A small network was trained on invented records. Each row is its activation on one of them, seen along a few directions.
After each row come some of the record's fields: LISI, GUZ, DUZA, KOFA, BUGEG, FAM.
Other fields move the rows too, some of them a lot.
In the rows, zero is written as 500.
Strong random noise was added to every row along 2 fixed directions; ignore it. To show where, here is one row again and again, with new noise each time:
516 760 573 381 696 407 539 380 591 598 546 538 438 532 566
541 637 577 588 387 426 481 739 538 578 540 670 493 689 541
488 699 529 409 693 418 551 280 580 596 494 517 434 508 547
554 702 606 529 449 416 484 736 556 583 576 659 485 674 558

566 844 616 324 670 417 532 757 708 568 648 609 493 535 637 -> {LISI: kubul, GUZ: vib, DUZA: fivo, KOFA: deged, BUGEG: vibaz, FAM: poked}
547 577 477 417 603 459 458 422 579 499 601 321 374 534 536 -> {LISI: kubul, GUZ: vib, DUZA: fivo, KOFA: tetiv, BUGEG: dezi, FAM: fepop}
397 399 419 365 793 556 557 301 593 454 454 380 570 220 459 -> {LISI: kubul, GUZ: ritem, DUZA: subub, KOFA: doni, BUGEG: dezi, FAM: nim}
542 641 522 315 725 448 460 306 562 513 612 301 367 473 544 -> {LISI: kubul, GUZ: vib, DUZA: fivo, KOFA: tetiv, BUGEG: dezi, FAM: fepop}
446 514 374 616 476 461 560 535 576 550 379 612 545 450 537 -> {LISI: tol, GUZ: vib, DUZA: subub, KOFA: deged, BUGEG: vibaz, FAM: vem}
549 490 663 346 601 572 431 328 365 430 556 323 463 441 479 -> {LISI: kubul, GUZ: ritem, DUZA: subub, KOFA: tetiv, BUGEG: rana, FAM: poked}
585 689 594 453 497 460 508 477 431 545 568 517 425 576 507 -> {LISI: tol, GUZ: vib, DUZA: subub, KOFA: deged, BUGEG: tefo, FAM: fina}
489 454 491 585 298 563 500 494 451 510 473 548 456 631 458 -> {LISI: pudun, GUZ: vib, DUZA: mam, KOFA: deged, BUGEG: zato, FAM: poked}
477 326 436 661 275 508 459 653 462 470 397 539 580 551 434 -> {LISI: kubul, GUZ: bufu, DUZA: subub, KOFA: tetiv, BUGEG: vibaz, FAM: nim}
511 507 508 533 423 481 446 459 508 519 470 484 418 593 526 -> {LISI: kubul, GUZ: vib, DUZA: fivo, KOFA: doni, BUGEG: vibaz, FAM: poked}
552 698 651 450 433 532 476 527 330 546 540 608 500 619 493 -> {LISI: tol, GUZ: vib, DUZA: subub, KOFA: deged, BUGEG: tefo, FAM: vem}
522 512 528 396 581 488 511 753 590 493 563 605 611 483 534 -> {LISI: kubul, GUZ: vib, DUZA: fivo, KOFA: tetiv, BUGEG: tefo, FAM: poked}
432 524 526 461 635 534 544 307 399 490 401 542 544 415 484 -> {LISI: tol, GUZ: ritem, DUZA: fivo, KOFA: deged, BUGEG: rana, FAM: vem}
551 428 477 605 315 472 474 605 420 473 516 514 490 598 488 -> {LISI: tol, GUZ: vib, DUZA: subub, KOFA: tetiv, BUGEG: tefo, FAM: fepop}
544 474 442 539 460 484 482 326 525 488 484 292 391 528 499 -> {LISI: kubul, GUZ: bufu, DUZA: subub, KOFA: tetiv, BUGEG: vibaz, FAM: fepop}
483 387 424 429 586 503 484 506 554 471 511 419 481 426 509 -> {LISI: kubul, GUZ: vib, DUZA: fivo, KOFA: tetiv, BUGEG: zato, FAM: poked}
506 534 345 601 470 407 563 603 695 521 487 516 467 485 614 -> {LISI: tol, GUZ: bufu, DUZA: mam, KOFA: doni, BUGEG: vibaz, FAM: fepop}
492 589 354 527 580 417 560 356 637 549 491 433 371 444 565 -> {LISI: tol, GUZ: vib, DUZA: subub, KOFA: deged, BUGEG: dezi, FAM: fina}
560 600 575 493 443 479 464 787 494 537 608 557 444 650 548 -> {LISI: kubul, GUZ: vib, DUZA: fivo, KOFA: deged, BUGEG: zato, FAM: fepop}
477 251 587 721 185 617 460 504 198 455 392 574 555 665 318 -> {LISI: kubul, GUZ: ritem, DUZA: subub, KOFA: deged, BUGEG: tefo, FAM: fina}
591 742 627 461 450 409 458 863 577 552 700 558 467 650 578 -> {LISI: kubul, GUZ: bufu, DUZA: subub, KOFA: doni, BUGEG: dezi, FAM: fepop}
607 454 580 591 285 500 370 798 395 415 675 452 427 654 483 -> {LISI: tol, GUZ: ritem, DUZA: fivo, KOFA: tetiv, BUGEG: zato, FAM: fepop}
485 445 457 530 521 515 547 561 503 537 424 603 559 497 489 -> {LISI: kubul, GUZ: vib, DUZA: fivo, KOFA: deged, BUGEG: tefo, FAM: fina}
440 155 291 807 155 558 508 308 369 471 289 526 526 585 397 -> {LISI: tol, GUZ: bufu, DUZA: mam, KOFA: tetiv, BUGEG: tefo, FAM: fina}
538 638 491 450 552 459 537 322 495 547 520 508 451 499 534 -> {LISI: tol, GUZ: bufu, DUZA: mam, KOFA: doni, BUGEG: tefo, FAM: fina}
589 625 565 420 509 456 447 575 578 512 597 420 443 515 567 -> {LISI: kubul, GUZ: bufu, DUZA: subub, KOFA: tetiv, BUGEG: vibaz, FAM: poked}
398 286 391 438 714 586 544 234 528 458 465 353 548 290 489 -> {LISI: kubul, GUZ: ritem, DUZA: subub, KOFA: tetiv, BUGEG: zato, FAM: fepop}
502 471 506 409 650 557 501 764 530 424 567 562 664 365 521 -> {LISI: tol, GUZ: ritem, DUZA: fivo, KOFA: tetiv, BUGEG: tefo, FAM: vem}
512 485 484 598 387 472 480 508 483 523 456 441 451 571 510 -> {LISI: kubul, GUZ: bufu, DUZA: subub, KOFA: doni, BUGEG: vibaz, FAM: fina}
529 616 536 393 683 469 555 753 669 475 576 591 551 386 608 -> {LISI: tol, GUZ: ritem, DUZA: fivo, KOFA: deged, BUGEG: rana, FAM: poked}
441 477 546 527 525 558 504 603 490 476 471 605 654 478 447 -> {LISI: kubul, GUZ: ritem, DUZA: subub, KOFA: doni, BUGEG: vibaz, FAM: vem}
564 556 552 347 626 488 473 426 469 496 621 291 410 449 517 -> {LISI: kubul, GUZ: bufu, DUZA: subub, KOFA: tetiv, BUGEG: zato, FAM: fepop}
558 670 483 424 582 441 550 488 574 537 576 523 450 491 599 -> {LISI: tol, GUZ: bufu, DUZA: mam, KOFA: doni, BUGEG: tefo, FAM: fepop}
497 172 450 733 174 578 398 695 433 381 489 411 481 603 399 -> {LISI: kubul, GUZ: ritem, DUZA: subub, KOFA: tetiv, BUGEG: dezi, FAM: poked}
497 365 361 666 352 485 480 584 575 497 463 472 440 593 483 -> {LISI: kubul, GUZ: vib, DUZA: fivo, KOFA: doni, BUGEG: dezi, FAM: fepop}
430 388 386 650 378 470 548 512 560 530 429 539 521 545 482 -> {LISI: kubul, GUZ: bufu, DUZA: subub, KOFA: doni, BUGEG: dezi, FAM: fepop}
495 514 324 608 478 422 547 431 635 540 473 441 360 483 568 -> {LISI: tol, GUZ: vib, DUZA: subub, KOFA: deged, BUGEG: dezi, FAM: fepop}
470 522 531 411 666 484 525 635 631 467 547 490 542 385 572 -> {LISI: kubul, GUZ: ritem, DUZA: subub, KOFA: doni, BUGEG: vibaz, FAM: poked}
458 422 376 568 451 472 583 464 573 509 408 602 543 466 496 -> {LISI: tol, GUZ: vib, DUZA: subub, KOFA: doni, BUGEG: tefo, FAM: poked}
446 383 276 716 354 419 551 502 612 506 387 588 533 512 537 -> {LISI: tol, GUZ: bufu, DUZA: mam, KOFA: tetiv, BUGEG: vibaz, FAM: fina}

Here are new rows. What are their fields?
456 320 482 491 524 560 445 213 438 433 478 308 433 422 425 -> {LISI: kubul, GUZ: ritem, DUZA: subub, KOFA: tetiv, BUGEG: dezi, FAM: poked}
532 613 516 487 553 455 500 435 535 549 491 478 419 552 516 -> {LISI: kubul, GUZ: vib, DUZA: fivo, KOFA: deged, BUGEG: vibaz, FAM: fina}
490 618 525 383 700 473 492 631 572 442 580 529 580 402 553 -> {LISI: tol, GUZ: ritem, DUZA: fivo, KOFA: tetiv, BUGEG: vibaz, FAM: vem}
521 533 636 544 381 521 473 790 490 469 568 561 502 608 514 -> {LISI: kubul, GUZ: ritem, DUZA: subub, KOFA: deged, BUGEG: vibaz, FAM: poked}
533 502 517 578 465 464 495 830 548 462 545 653 597 513 538 -> {LISI: tol, GUZ: ritem, DUZA: fivo, KOFA: doni, BUGEG: rana, FAM: fina}
482 198 372 609 370 568 431 438 446 373 476 286 393 467 461 -> {LISI: tol, GUZ: ritem, DUZA: fivo, KOFA: tetiv, BUGEG: zato, FAM: poked}
509 542 514 554 386 444 490 491 525 526 471 500 448 589 503 -> {LISI: kubul, GUZ: bufu, DUZA: subub, KOFA: doni, BUGEG: vibaz, FAM: poked}
611 672 624 297 608 476 384 628 493 464 676 330 401 521 510 -> {LISI: kubul, GUZ: vib, DUZA: fivo, KOFA: tetiv, BUGEG: dezi, FAM: nim}
546 562 545 529 425 480 451 579 528 543 488 522 417 583 535 -> {LISI: kubul, GUZ: vib, DUZA: fivo, KOFA: deged, BUGEG: vibaz, FAM: poked}
522 492 571 536 436 535 475 428 468 465 498 402 405 551 456 -> {LISI: kubul, GUZ: ritem, DUZA: subub, KOFA: deged, BUGEG: vibaz, FAM: poked}
487 419 410 514 561 493 470 425 565 426 555 342 419 447 521 -> {LISI: tol, GUZ: ritem, DUZA: fivo, KOFA: tetiv, BUGEG: dezi, FAM: fepop}
575 439 596 502 389 531 380 648 445 402 637 332 411 564 458 -> {LISI: kubul, GUZ: ritem, DUZA: subub, KOFA: tetiv, BUGEG: dezi, FAM: poked}
470 298 471 597 385 596 427 594 374 421 496 506 581 492 408 -> {LISI: tol, GUZ: ritem, DUZA: fivo, KOFA: tetiv, BUGEG: zato, FAM: vem}
482 615 642 434 581 573 475 401 401 513 503 515 527 500 465 -> {LISI: kubul, GUZ: ritem, DUZA: subub, KOFA: deged, BUGEG: vibaz, FAM: vem}
632 602 590 511 397 440 395 757 511 482 629 458 427 673 521 -> {LISI: kubul, GUZ: vib, DUZA: fivo, KOFA: tetiv, BUGEG: vibaz, FAM: fepop}
560 560 487 515 508 477 456 509 554 554 546 418 360 546 545 -> {LISI: kubul, GUZ: vib, DUZA: fivo, KOFA: deged, BUGEG: dezi, FAM: fepop}
491 394 505 468 474 524 470 390 444 512 492 456 516 448 443 -> {LISI: kubul, GUZ: bufu, DUZA: subub, KOFA: tetiv, BUGEG: zato, FAM: poked}
501 477 440 589 423 506 482 302 483 537 440 410 369 597 445 -> {LISI: kubul, GUZ: vib, DUZA: fivo, KOFA: deged, BUGEG: dezi, FAM: fina}
410 288 517 513 516 567 505 514 446 474 458 547 611 394 432 -> {LISI: kubul, GUZ: ritem, DUZA: subub, KOFA: doni, BUGEG: zato, FAM: poked}
500 244 536 503 436 594 413 330 315 400 502 242 414 455 397 -> {LISI: kubul, GUZ: ritem, DUZA: subub, KOFA: tetiv, BUGEG: zato, FAM: poked}
